Each row below holds a small network's activations on one input, seen along a few directions.
In each table, some parts of the input vary, and every possible input appears once, in random order.
Descriptions start from the smaller parts, as in this example, which fits no table here: line(6) and (point or line(9) or (values(2) and ring(5))).
Shared parts are said once, and a part with two or three values counts as separate values.

Other details of the inputs shift rows strongly along two fixed directions, in all tables alike. That doesn't count.

Table:
x1: [  95   13  -80  -57   86   82 -101   61   -1   19  -22   64   19   28
    8  -24]
x2: [ 14  19 -25  10   2  35  -5   6 -14  -4 -35  32  24 -10  30 -38]
x3: [ 33  16 -33   6  15  40 -23   8 -13  -4 -21  54  15 -12  30 -40]
x4: [  1 -38  41  -9 -19 -27  30 -22   1  14  62 -41 -22  -4 -17  61]
x5: [ -8  24 -21   9 -11  26  13   3 -12   0 -55   1  33  -5  31 -35]
x6: [ 23 -42  49   9 -26 -20  36 -34 -12  -1  73   3 -14 -20   8  49]
x7: [ 14 -43  50  -8 -21 -18  39 -21  -8  10  65 -30  -1  -3  -3  56]
x8: [-71  39   5  45 -32 -35  18 -11  10 -31 -51   7  -4 -15  -4 -52]
x9: [ 44  23 -64 -20  62  40 -90  38   3  -3 -18  70 -11  18  -6 -35]
x10: [112 -49 -19 -70  78  28 -89  31  11  24 106  44 -41  21 -33  75]
x11: [  0 -37  43  -9 -17 -30  32 -19   1  10  65 -38 -19  -2 -18  60]
x12: [-11 -32  50  -9  -7 -52  24 -13  25  -2  65 -37 -29   0 -38  58]
x13: [-46  25  -4  24 -27   1  29  -6 -13  -3 -61 -21  28   3  19 -40]
x14: [-65  29   4  31 -27 -17  30  -3  -4 -16 -52 -21  16   3   1 -39]
x15: [-32  31 -17  23 -28  19  29  -8 -12  -4 -76 -11  35 -12  37 -43]
x16: [ 33  24 -61 -34  71  23 -97  50  26  -1 -19  49 -19  25 -30 -26]
x17: [-55  30  -9  30 -33   2  29  -9 -11  -4 -78 -25  27   1  23 -45]
x18: [-92  41  -3  38 -31 -33  32  -7  13 -15 -79 -42   2  -1  -9 -54]
x19: [ -9 -33  45 -11  -8 -48  25 -15  22   5  63 -46 -31  -1 -35  59]
x20: [ 19 -42  48   1 -24 -17  38 -29 -11   5  69 -13  -9 -14   4  53]
Each input here is: line(4) and line(5).
Changing only the line(5) part turns x14 into x9. The same change can be made to x7. Which row results?
> x6
Change only the line(5) part in x18. List by row number the other rows that result.
> x8, x12, x16, x19
Change only the line(4) part in x17. List by row number the other rows that result.
> x4, x15, x18

Table:
x21: [ 3  1  2  6 -9  7 11 -6 -8 -1 -4  5  9 -8 14 -4]
x22: [ 53  -7 -30 -34  45  31 -54  25   3  13  15  28  -4  16  -6   9]
x23: [-4  3  2  6 -6 -2  5 -4 -1 -3 -4  3  1 -5  4 -4]
x24: [ 44  -5 -26 -24  31  33 -38  18  -6  12   6  24   4  12   5   3]
x25: [-10   4   1   5  -4  -7   2  -2   3  -3  -4  -1  -4  -1  -3  -3]
x26: [  6   1  -6  -6  10   2 -12   7   3   1   1   4  -3   5  -5   0]
x27: [-15   4   3   4  -2 -10   1   0   4  -3  -6  -7  -4   3  -8  -3]
x28: [-18   5   2   6  -2 -13   1  -1   7  -5  -4  -6  -8   1 -10  -5]
x29: [-15   4   1   4  -1 -11   0   1   6  -4  -4  -6  -7   2  -9  -3]
x30: [ 23  -2 -16 -18  25  13 -29  15   4   6   6  11  -3  11  -7   3]
x31: [-5  2 -2 -4  6 -4 -6  6  4  0 -1 -4 -3  7 -9  0]
x32: [ 33  -4 -21 -25  34  17 -40  20   5   8  10  17  -5  14  -9   6]
x33: [  2   0   2   6 -10   8  13  -6 -10   0  -6   2  11  -6  15  -4]
x34: [-5  2  3  6 -8 -1  8 -4 -3 -2 -5  0  4 -4  5 -4]
x35: [ 20  -2 -12 -11  15  12 -18   9   0   4   4  12  -1   4   0   0]
x36: [-11   4   1   6  -3  -8   1  -2   4  -4  -3  -1  -6  -2  -5  -5]
x37: [-15   4   3   4  -1 -10   3   1   4  -3  -5  -9  -3   4  -8  -4]
x38: [-11   4   1   6  -3  -9   2  -2   4  -4  -3  -1  -6  -2  -5  -5]
x39: [ 6  0  1  5 -7  8  8 -5 -7 -1 -3  6  9 -7 13 -4]
x40: [-17   6   2   5  -2 -13   0   0   7  -5  -4  -6  -8   1 -11  -5]
x41: [-1  2 -2 -1  4 -1 -5  3  2  0 -1  1 -2  3 -4 -2]
x42: [ 2  1  2  7 -9  5 11 -6 -5 -3 -3  7  8 -9 13 -5]
x43: [ 7 -1 -1  2 -4 11  6 -3 -9  2 -3  4  9 -4 12 -3]
x44: [ 1  0 -1  1 -2  5  2 -1 -4  1 -3  1  4  0  5 -3]
x45: [-2  2  1  5 -4 -1  3 -3  0 -3 -3  4  0 -4  3 -3]
x46: [-5  2  2  6 -6  0  7 -4 -3 -2 -5  0  3 -3  5 -5]
x47: [ 37 -65  58 -30 -11 -29  35 -25   7  21 105 -46 -24  -7 -17 101]
x48: [-5  2  3  6 -7 -1  7 -4 -3 -2 -5  1  3 -4  5 -4]
x49: [-10   2  -1  -5  -4  -1   9   2   4   6 -15 -24   5   3  -1   3]
x50: [  2   0   3   6 -10   8  13  -6 -10   0  -6   2  11  -6  15  -4]
x51: [-9  3  2  4 -4 -6  2 -2  1 -3 -5 -2 -1  0 -1 -2]
x52: [-10   3   2   5  -5  -6   3  -2   1  -3  -5  -3  -1   0  -1  -2]
x53: [-10   4   1   5  -4  -7   1  -2   3  -3  -4  -1  -4  -1  -3  -3]
x54: [  1   0   2   6 -10   8  13  -6 -10   1  -5   1  10  -5  13  -5]
x55: [-10   3   1   0   3  -8  -2   3   5  -2  -3  -6  -4   5  -9  -3]
x56: [-15   4   1   4  -1 -11  -1   0   6  -4  -4  -6  -7   2  -9  -3]
x57: [-6  3  2  7 -6 -4  6 -4  1 -4 -3  3 -1 -6  3 -5]
x58: [-15   4   4   3  -3  -9   4   2   3  -2  -5  -9   0   4  -7  -3]
x59: [  0  -1   1   6 -10   9  12  -6 -12   3  -5  -1  11  -2  14  -3]
x60: [-13   4   1   2   0  -9  -1   1   5  -3  -4  -6  -4   4  -8  -2]
x61: [-5  3  2  7 -5 -3  5 -4  1 -4 -3  3 -1 -6  2 -6]
x62: [ 2  2  3  8 -9  5 12 -6 -6 -3 -4  6  8 -9 13 -6]
What do these inputs look like to the network?
> values(2) and (point or (line(4) and line(5)))
Changing only the values(2) part turns x50 into x33. The same change can be made to x22. Which row results?
> x44
Change only the values(2) part in x43. List by row number the other rows that result.
> x54
Change only the line(4) part in x42. List by row number the other rows that result.
> x28, x38, x57
